Each row below holds a small network's activations on one input, seen along a few directions.
In each table, some parts of the input vary, and every possible input appears once, in random order.
Descriptions start from the smaller parts, as in this example, which fits no table here: one of 5 places around a ring, together with either a single point or one of 11 places along a line or (one of 3 separate values, together with one of 4 places along a line).
Shared parts are said once, and a part with two or three values counts as separate values.

Other details of the inputs shift rows strongly along two fixed directions, in all tables alike. That doesn't count.

A family of inputs:
R1: -12, 8, -28, -19, 24, 3, 22, 1, -18, -3, -12
R2: -2, 12, 5, 22, -13, 21, -14, 19, -1, -26, -10
R3: -11, -22, 14, -13, 13, -18, 1, -11, 25, -3, 4
R4: -18, 6, -26, -20, 22, -2, 9, 9, -5, -3, -10
R5: -20, 37, -16, 14, -22, 26, -5, 12, -2, -8, -12
R6: 29, -30, 8, -8, 10, -22, 7, -21, -7, 7, 2
R7: 33, -9, 20, 9, -26, -12, -17, -8, 2, 23, 23
R8: -34, 22, 2, 27, -18, 34, -2, 3, -5, -2, -23
R9: -4, -14, 12, -21, 21, -11, 4, 15, 9, 9, 10
R10: -1, -11, 16, -14, 15, -4, 13, 5, -5, 7, -4
R11: -19, -13, -7, -29, 25, -12, 27, -8, -5, 21, 0
R12: 1, -14, -7, -14, 5, -26, 12, -28, 8, 18, 21
R13: 10, 20, -7, 16, -13, 15, -18, 21, -8, -9, 6
R14: 10, -3, -12, -26, 9, -15, 14, -5, -4, 1, 2
R15: -25, 17, -10, 33, -20, 33, -7, -10, -12, 10, -16
R16: -10, 10, -25, 16, -5, 21, 5, -10, -17, -6, -21
R17: 5, 1, 26, 11, -7, 13, -14, 25, 1, -3, 5
R18: -5, 16, 13, 39, -35, 26, -17, -2, -2, 3, -8
R19: 13, 21, 1, 9, -19, 8, -6, 15, -7, -12, 7
R20: 2, 25, -8, 26, -38, 21, -20, 0, -3, 11, 6
R21: -42, 21, -32, -10, 6, 17, 18, -1, -7, 10, -16
R22: 12, -4, 15, 26, -39, -6, -21, -28, 18, 6, 13
R23: -25, 4, -21, -18, 23, -1, 8, 8, 0, 9, -8
R24: 21, -23, 18, -12, 12, -17, 8, -10, 5, -4, -2
R25: -52, -8, -16, -20, 27, -2, 28, -25, 12, 1, -22
R26: 16, -7, -5, -18, 19, -9, 15, 2, -7, -14, -6
R27: 23, -10, -15, -24, 8, -21, 9, -12, -7, 9, 9
R28: -23, 6, -10, 16, 2, 20, -4, 4, -4, -5, -21
R29: 1, -18, 12, -10, 23, -9, 6, 6, 4, -12, -6
R30: 45, -6, 12, 6, -7, -12, -18, 13, -4, -15, 17
R31: -16, -17, 2, -11, 15, -19, 4, -21, 18, 5, 0
R32: -11, 16, 3, 20, -15, 20, -19, 12, 4, 11, 2
R33: 4, 15, 6, 33, -30, 27, -21, 0, -10, 13, 1
R34: 24, -15, 8, -26, 16, -23, -2, 16, 9, -7, 12
R35: -24, 4, -26, 2, 22, 16, 8, 4, -10, -12, -27
R36: 40, -15, -4, -18, 7, -23, 4, -5, -12, 4, 17
R37: 25, 3, 6, 19, -20, 2, -6, -4, -8, -15, -4
R38: 14, -13, 21, -18, 6, -21, 8, 2, 6, 15, 15
R39: 22, -13, 38, 12, -9, -6, -19, 12, 11, -5, 11
R40: 19, 24, -4, 31, -32, 21, -17, 8, -10, -17, -2
R41: 2, 4, -7, 0, 9, 10, -3, 19, -4, -21, -8
R42: 27, 0, 22, 29, -31, 5, -19, -9, 3, -6, 1
R43: -41, 23, -22, 11, -12, 15, 8, -14, 6, 4, -3
R44: 17, -31, 21, -12, 20, -24, 2, -1, 1, 8, 7
R45: -5, -4, 0, -22, 18, -12, 3, 15, 8, 1, 8
R46: 37, -28, -10, -26, 24, -29, 14, -11, -14, -3, 9
R47: -27, 11, -22, 1, 13, 20, 17, 0, -10, -17, -31
R48: -5, -9, 5, -12, 18, 1, 12, -5, -12, 17, -5
R49: -15, -5, -6, -12, 13, -19, 8, -8, 14, 8, 13
R50: 15, -2, 25, 9, -17, -16, -20, 6, 28, -2, 33
R51: 29, 3, 21, -2, -23, -13, -13, 6, 13, 4, 20
R52: 18, 2, 24, 9, -29, -19, -11, -7, 22, 2, 31
R53: -51, 8, -21, 2, 1, 12, 16, -29, 8, 3, -21
R54: 16, 12, 7, 4, -6, 5, -15, 27, 0, -17, 15
R55: -37, -6, -17, -16, 41, 12, 18, 9, -14, 10, -21
Description of these inputs: one of 5 places along a line, together with either one of 2 separate values or one of 9 places around a ring.
Changing only the place on the line of 5 turns R19 into R1. The same change can be made to R25. Which row results? -> R53
Changing only the place on the line of 5 turns R55 into R33. The same change can be made to R44. Which row results? -> R15
List by row number the other rows that have the place on the line of 5 in common with R3. -> R2, R9, R17, R29, R34, R39, R41, R45, R50, R54
Which other rows does R31 become when the choice among 2 separate values takes its other values? List them by row number. -> R49

A family of inputs:
R56: 16, 5, 11, 12, -10, 5, -7, 4, -2, -10, 3
R57: 47, -40, 39, -38, 28, -51, -1, 13, 16, 0, 32
R58: -9, 6, -8, 1, -8, 1, 0, -6, 5, 4, 0
R59: 26, 6, 21, 17, -35, -2, -22, -2, 7, 3, 18
R60: 28, 6, 8, 12, -24, -5, -17, 6, 4, -6, 14
R61: 15, -2, 13, 13, -17, -2, -13, -4, 2, 7, 13
R62: -13, 18, -6, 13, -19, 15, -6, -4, 2, 2, -4
R63: 1, 0, -14, -7, 7, -7, 6, 1, -2, -5, 4
R64: -9, 18, -12, 5, -3, 17, 0, 7, -7, -3, -8
R65: -1, 4, 2, 10, -8, 11, -5, 6, -6, -11, -6
R66: 11, 1, 13, 15, -16, -2, -14, -3, 4, 6, 6
R67: -34, -8, -21, -14, 26, 6, 19, -9, -5, 5, -20
R68: -11, 10, -16, -9, 8, 8, 8, 3, -6, -2, -9
R69: 6, 1, -3, 1, 4, 6, -1, 7, -5, 0, -4
R70: -19, 12, -16, 6, 3, 20, 3, 9, -13, -1, -12
R71: 8, -12, 5, -13, 9, -16, 9, -9, 0, 12, 6
R72: 16, -4, 17, 17, -23, -1, -17, -4, 8, -2, 7
R73: -22, 1, -19, -8, 21, 13, 12, 2, -10, -4, -20
R74: 7, 3, 2, 8, -17, -4, -10, -8, 8, 1, 14
R75: -9, 14, -11, 6, -1, 13, 3, 9, -10, -1, -9
R76: -34, 10, -14, 10, 5, 15, 10, -6, -1, -1, -22
R77: -20, -11, -7, -13, 21, -4, 21, -12, -2, 3, -10
R78: 12, 0, 6, 8, -5, 1, -9, 4, -1, -9, -3
R79: -11, -38, 9, -53, 54, -39, 29, -2, 17, 13, 8
Changing only one part turns R66 into R69. The same change can be made to R74. Which row results? -> R63
Describe the family of inputs behind these rows. -> one of 2 separate values, together with either a single point or one of 11 places along a line

A family of inputs:
R80: 6, -23, -20, -33, 38, -16, 20, -12, -12, 6, -15
R81: -21, -7, -36, -28, 39, -3, 24, -7, -17, 6, -21
R82: 49, -25, 22, -16, 7, -27, -1, -4, -6, 9, 17
R83: -2, 27, -12, 17, -20, 18, -7, 8, -5, -13, -3
R84: -12, 22, -5, 19, -18, 23, -17, 17, 2, -15, -5
R85: -38, 21, -27, 3, 10, 30, 15, 4, -20, 1, -25
R86: 1, -14, -7, -6, 5, -19, -1, -18, 4, 19, 16
R87: -2, -32, -4, -20, 31, -23, 19, -22, 5, -5, -15
R88: -1, -26, 1, -15, 19, -23, 13, -18, 1, 25, 13
R89: 19, 15, 24, 29, -36, 16, -24, 16, 2, -11, 9
R90: 27, 13, 25, 30, -38, 3, -42, 16, 15, -4, 20
R91: 6, -16, -5, -29, 30, -18, 27, -3, -10, 4, 0
R92: -33, 28, -36, 7, 0, 26, 11, 7, -13, -8, -21
R93: -20, 14, -9, 18, -12, 12, -5, -9, 6, -12, -5
R94: -33, 20, -15, 17, -7, 25, -16, 13, 8, -1, -9
R95: 23, -22, 24, -19, 14, -22, 2, 8, 4, -2, 13
R96: 43, -21, 20, -14, 2, -28, -7, 4, 10, -10, 21
R97: -18, -9, 1, -18, 27, -5, 10, 7, 0, 9, -4
R98: -7, 4, 9, 16, -10, 6, -1, -7, 4, -5, 1
R99: -49, 24, -35, 13, 0, 26, 8, -8, -4, -3, -15
R100: 47, -18, 19, -15, -1, -32, -2, 1, 8, -10, 24
R101: -27, 21, -9, 24, -19, 25, -3, -4, -3, 2, -3
R102: -9, -20, 4, -28, 35, -14, 16, 7, 1, 7, -3
R103: 0, -14, 13, 11, 0, 1, 1, -13, 3, -4, -13
R104: 32, -4, 27, -7, -32, -27, -8, -15, 23, 10, 21
R105: -10, -16, -29, -41, 46, -16, 31, -8, -16, 5, -10
R106: 30, 10, 16, 34, -38, 19, -27, 4, -8, 1, 1
R107: -22, 6, 3, -13, -7, 1, 19, -12, 6, 15, -9
R108: -50, 19, -15, 11, 8, 31, 0, 12, 0, 5, -19
R109: 6, 14, 9, 21, -23, 10, -27, 18, 11, -6, 7
R110: 11, 23, 9, 28, -31, 20, -14, 11, -5, -8, 4
R111: 54, -11, 39, 3, -20, -19, -14, 8, 6, -5, 27
Changing only one part turns R108 into R94. The same change can be made to R89. Which row results? -> R96
Describe the family of inputs behind these rows. -> one of 2 separate values, together with either a single point or one of 4 places along a line or one of 11 places along a line
Which other rows does R101 become when the place on the line of 4 takes its other values? List them by row number. -> R88, R98, R103
Which other rows does R100 become when the choice among 2 separate values takes its other values? List them by row number. -> R111
Start at R86 and move only the place on the line of 4, one step at a time. The first step leads to R99. Which rows follow, in order? -> R93, R87
